A small network was trained on invented records. Each row is its activation on one of them, seen along a few directions.
Each row is followed by the record's values for the fields Baruk, Fabe, Nive, Dib.
The largest differences between rows may come from other fields.
In the rows, zero is written as 500.
Strong random noise was added to every row along 2 fixed directions; ignore it. To show where, here is one row again and again, with new noise each time:
[453 390 406 334 540 354 476 752 622 399 398 673 609 379 386 524 477 558
 577]
[377 590 334 439 413 352 499 590 561 441 429 511 611 384 534 613 504 500
 572]
[385 559 370 407 426 411 487 590 561 426 398 584 548 429 485 597 463 519
 565]
[439 438 360 378 517 286 491 741 617 419 435 580 681 328 452 548 525 532
 584]

[537 526 616 496 549 741 536 489 468 514 447 684 343 548 385 433 347 529
 405] : Baruk: p1 / Fabe: j2 / Nive: z3 / Dib: m1
[427 433 471 391 536 474 492 597 539 475 432 620 423 488 456 516 496 614
 536] : Baruk: p2 / Fabe: j2 / Nive: z2 / Dib: m1
[488 743 502 663 425 600 542 439 467 634 586 432 485 424 588 507 450 445
 395] : Baruk: p1 / Fabe: j2 / Nive: z3 / Dib: m1
[518 516 664 523 456 676 528 414 436 615 494 601 376 624 460 486 464 481
 396] : Baruk: p2 / Fabe: j2 / Nive: z6 / Dib: m2
[510 606 442 502 408 452 447 398 483 454 561 316 585 611 600 514 603 446
 550] : Baruk: p1 / Fabe: j1 / Nive: z5 / Dib: m2
[460 607 456 601 458 475 523 336 478 521 493 383 589 532 643 594 551 492
 520] : Baruk: p2 / Fabe: j2 / Nive: z6 / Dib: m2
[629 402 560 583 573 368 567 557 493 533 680 332 690 484 520 456 662 524
 499] : Baruk: p1 / Fabe: j1 / Nive: z6 / Dib: m2
[444 530 493 480 411 533 463 420 489 500 477 494 441 586 474 542 479 431
 517] : Baruk: p1 / Fabe: j2 / Nive: z6 / Dib: m2
[552 228 578 368 638 396 508 698 473 434 558 503 644 522 450 424 598 519
 554] : Baruk: p1 / Fabe: j2 / Nive: z6 / Dib: m2
[473 483 482 453 543 533 521 535 517 465 441 639 444 514 455 498 370 499
 477] : Baruk: p1 / Fabe: j2 / Nive: z3 / Dib: m1
[519 543 483 516 574 365 543 697 639 545 480 478 673 139 489 424 502 466
 498] : Baruk: p2 / Fabe: j2 / Nive: z3 / Dib: m1
[610 393 658 532 577 581 532 565 509 562 424 593 436 459 318 366 508 529
 390] : Baruk: p2 / Fabe: j2 / Nive: z6 / Dib: m2
[547 561 427 485 534 399 514 632 514 541 426 474 550 467 439 503 510 575
 509] : Baruk: p1 / Fabe: j1 / Nive: z2 / Dib: m1
[520 438 690 401 577 760 386 486 625 491 306 886 221 556 289 336 242 608
 506] : Baruk: p2 / Fabe: j2 / Nive: z1 / Dib: m2
[495 264 566 291 544 512 475 651 496 368 435 584 494 607 307 495 484 514
 560] : Baruk: p1 / Fabe: j1 / Nive: z6 / Dib: m2
[387 742 459 695 319 620 580 199 393 548 513 190 480 638 704 648 609 435
 426] : Baruk: p2 / Fabe: j2 / Nive: z6 / Dib: m2
[600 286 559 476 633 433 451 642 593 492 482 593 531 470 445 416 509 547
 432] : Baruk: p2 / Fabe: j2 / Nive: z1 / Dib: m2
[583 335 531 379 534 533 514 614 569 466 482 544 453 507 482 471 443 519
 542] : Baruk: p1 / Fabe: j2 / Nive: z3 / Dib: m2
[680 269 689 407 600 666 433 699 613 488 430 811 429 440 217 351 377 677
 461] : Baruk: p1 / Fabe: j1 / Nive: z1 / Dib: m2
[489 622 515 559 517 594 527 487 524 567 448 589 463 373 491 455 406 494
 417] : Baruk: p2 / Fabe: j2 / Nive: z3 / Dib: m1
[556 555 493 489 448 657 506 347 477 473 497 458 377 561 532 616 465 515
 572] : Baruk: p1 / Fabe: j1 / Nive: z3 / Dib: m2
[596 321 670 444 592 669 473 533 525 507 510 692 429 615 345 396 537 526
 442] : Baruk: p2 / Fabe: j2 / Nive: z6 / Dib: m2
[625 375 488 444 599 490 505 581 571 527 503 514 565 365 506 515 559 510
 542] : Baruk: p2 / Fabe: j2 / Nive: z3 / Dib: m2
[559 445 666 519 505 767 506 335 405 463 475 598 281 786 428 429 440 564
 463] : Baruk: p1 / Fabe: j2 / Nive: z6 / Dib: m2
[495 580 495 493 517 622 460 495 466 504 455 670 411 466 456 479 489 536
 456] : Baruk: p2 / Fabe: j2 / Nive: z1 / Dib: m1
[432 612 562 509 384 497 461 464 486 438 474 494 456 506 584 534 438 537
 525] : Baruk: p1 / Fabe: j2 / Nive: z4 / Dib: m2
[503 418 542 412 503 573 480 403 441 427 575 472 472 691 447 570 561 474
 508] : Baruk: p1 / Fabe: j1 / Nive: z6 / Dib: m2
[543 400 567 413 562 671 497 591 526 456 436 752 360 606 304 417 356 580
 459] : Baruk: p1 / Fabe: j1 / Nive: z3 / Dib: m1
[552 487 424 523 596 380 547 592 516 510 575 462 648 402 488 453 537 489
 521] : Baruk: p1 / Fabe: j1 / Nive: z3 / Dib: m1
[502 533 497 578 460 535 502 386 410 483 560 389 521 655 607 542 519 510
 529] : Baruk: p1 / Fabe: j1 / Nive: z6 / Dib: m2
[450 669 450 506 419 529 482 445 490 545 449 650 449 395 509 547 432 544
 442] : Baruk: p2 / Fabe: j2 / Nive: z1 / Dib: m1
[562 420 601 536 610 511 438 573 529 515 584 492 523 483 540 419 586 553
 435] : Baruk: p2 / Fabe: j2 / Nive: z4 / Dib: m2
[608 349 533 440 672 431 490 806 640 527 514 654 623 309 334 324 406 571
 481] : Baruk: p1 / Fabe: j1 / Nive: z3 / Dib: m1
[498 594 486 549 548 416 513 630 622 618 498 553 602 208 491 420 426 518
 454] : Baruk: p2 / Fabe: j2 / Nive: z3 / Dib: m1
[563 510 449 682 548 317 551 499 529 648 676 253 764 327 607 469 723 428
 452] : Baruk: p2 / Fabe: j2 / Nive: z6 / Dib: m2
[416 525 568 459 422 724 453 341 456 489 371 671 299 754 515 550 343 494
 489] : Baruk: p2 / Fabe: j2 / Nive: z6 / Dib: m2
[484 422 483 482 520 335 520 551 579 576 586 410 712 399 552 537 605 497
 484] : Baruk: p2 / Fabe: j2 / Nive: z6 / Dib: m2
[489 553 428 593 466 467 466 485 432 523 592 384 650 524 595 591 571 406
 539] : Baruk: p1 / Fabe: j1 / Nive: z6 / Dib: m2
[543 423 608 470 516 608 480 528 481 503 438 631 399 611 343 476 398 497
 486] : Baruk: p1 / Fabe: j1 / Nive: z6 / Dib: m2
[458 472 497 387 504 547 494 507 523 364 457 645 374 607 439 543 483 566
 531] : Baruk: p1 / Fabe: j2 / Nive: z1 / Dib: m1
[508 434 542 517 540 329 444 645 635 466 505 544 559 341 508 484 543 506
 500] : Baruk: p2 / Fabe: j2 / Nive: z4 / Dib: m2
[478 643 402 615 524 412 548 505 514 596 534 423 616 302 590 479 522 420
 466] : Baruk: p2 / Fabe: j2 / Nive: z3 / Dib: m1
[485 310 491 389 600 273 432 780 601 388 406 609 653 258 431 443 515 482
 568] : Baruk: p2 / Fabe: j2 / Nive: z4 / Dib: m2
[634 386 545 556 586 354 543 514 500 505 735 337 703 531 564 479 695 518
 510] : Baruk: p1 / Fabe: j1 / Nive: z6 / Dib: m2
[414 388 425 408 487 449 538 571 488 426 472 564 426 570 471 513 551 556
 626] : Baruk: p1 / Fabe: j2 / Nive: z2 / Dib: m1
[473 569 509 516 453 467 462 439 454 460 470 559 453 457 439 569 451 401
 560] : Baruk: p1 / Fabe: j1 / Nive: z4 / Dib: m2
[630 221 686 438 662 547 548 613 454 454 585 514 477 695 403 409 583 541
 464] : Baruk: p1 / Fabe: j2 / Nive: z6 / Dib: m2
[517 653 440 499 520 425 533 440 432 546 546 352 503 587 606 598 692 446
 489] : Baruk: p2 / Fabe: j2 / Nive: z2 / Dib: m1

Which values does each new row have?
[524 528 395 469 488 404 516 538 457 492 559 386 513 633 549 580 643 476
 504] : Baruk: p1 / Fabe: j1 / Nive: z2 / Dib: m1
[396 721 452 626 351 530 513 249 421 541 557 314 485 660 703 642 516 391
 549] : Baruk: p1 / Fabe: j2 / Nive: z6 / Dib: m2
[522 356 493 411 502 485 466 550 537 399 439 594 553 542 415 443 492 482
 545] : Baruk: p1 / Fabe: j2 / Nive: z6 / Dib: m2
[528 575 533 536 507 531 518 578 577 577 488 601 484 360 437 392 361 540
 439] : Baruk: p1 / Fabe: j2 / Nive: z3 / Dib: m1
[433 668 519 539 326 674 488 226 378 512 480 458 384 671 603 561 521 431
 435] : Baruk: p2 / Fabe: j2 / Nive: z6 / Dib: m2
[643 331 482 404 623 418 503 626 589 442 538 480 591 371 451 539 547 537
 614] : Baruk: p1 / Fabe: j1 / Nive: z3 / Dib: m2
[541 460 524 414 471 653 484 482 523 454 453 578 326 608 463 553 362 469
 543] : Baruk: p1 / Fabe: j1 / Nive: z3 / Dib: m2
[427 711 317 667 437 322 598 427 457 576 629 209 705 339 734 558 584 404
 481] : Baruk: p1 / Fabe: j2 / Nive: z3 / Dib: m1
[555 482 593 505 519 499 399 588 505 585 537 596 459 425 397 433 436 542
 496] : Baruk: p1 / Fabe: j1 / Nive: z1 / Dib: m2
[413 854 488 731 303 635 549 143 358 590 495 288 421 599 710 644 554 380
 432] : Baruk: p2 / Fabe: j2 / Nive: z6 / Dib: m2
[410 721 396 585 383 525 575 337 439 527 513 372 481 531 616 580 483 419
 455] : Baruk: p1 / Fabe: j2 / Nive: z3 / Dib: m1
[484 467 527 493 491 537 476 497 423 501 442 555 477 516 428 508 408 513
 528] : Baruk: p1 / Fabe: j1 / Nive: z6 / Dib: m2
[495 583 512 652 426 530 594 351 421 538 655 181 622 597 643 552 719 468
 488] : Baruk: p1 / Fabe: j2 / Nive: z6 / Dib: m2
[550 382 480 495 591 379 525 515 451 436 620 325 645 560 513 556 650 439
 540] : Baruk: p1 / Fabe: j1 / Nive: z6 / Dib: m2
[515 540 498 502 477 511 476 395 469 433 549 429 551 589 500 524 585 445
 595] : Baruk: p1 / Fabe: j1 / Nive: z6 / Dib: m2
[420 591 523 515 453 608 490 348 441 578 485 433 470 624 580 552 480 469
 484] : Baruk: p2 / Fabe: j2 / Nive: z6 / Dib: m2
[498 474 558 521 524 518 541 397 420 508 542 441 547 603 622 481 571 497
 521] : Baruk: p2 / Fabe: j2 / Nive: z6 / Dib: m2
[402 611 473 480 426 612 519 421 488 489 394 611 346 551 491 515 304 500
 464] : Baruk: p1 / Fabe: j2 / Nive: z3 / Dib: m1
[520 510 567 489 505 694 502 494 509 530 391 794 317 553 399 400 381 605
 449] : Baruk: p2 / Fabe: j2 / Nive: z1 / Dib: m1
[431 453 523 310 516 530 431 636 607 411 330 857 365 486 376 512 338 623
 531] : Baruk: p2 / Fabe: j2 / Nive: z1 / Dib: m1
[522 454 561 403 556 632 503 515 523 456 405 743 312 607 318 445 315 566
 473] : Baruk: p1 / Fabe: j1 / Nive: z3 / Dib: m1
[494 488 363 517 564 275 541 601 536 511 648 315 704 360 614 519 737 456
 483] : Baruk: p2 / Fabe: j2 / Nive: z1 / Dib: m1
[561 517 489 529 613 456 501 677 541 522 520 533 590 296 422 426 440 463
 471] : Baruk: p1 / Fabe: j1 / Nive: z3 / Dib: m1
[585 369 545 532 571 431 509 578 584 489 591 470 629 497 422 478 601 538
 543] : Baruk: p1 / Fabe: j1 / Nive: z6 / Dib: m2
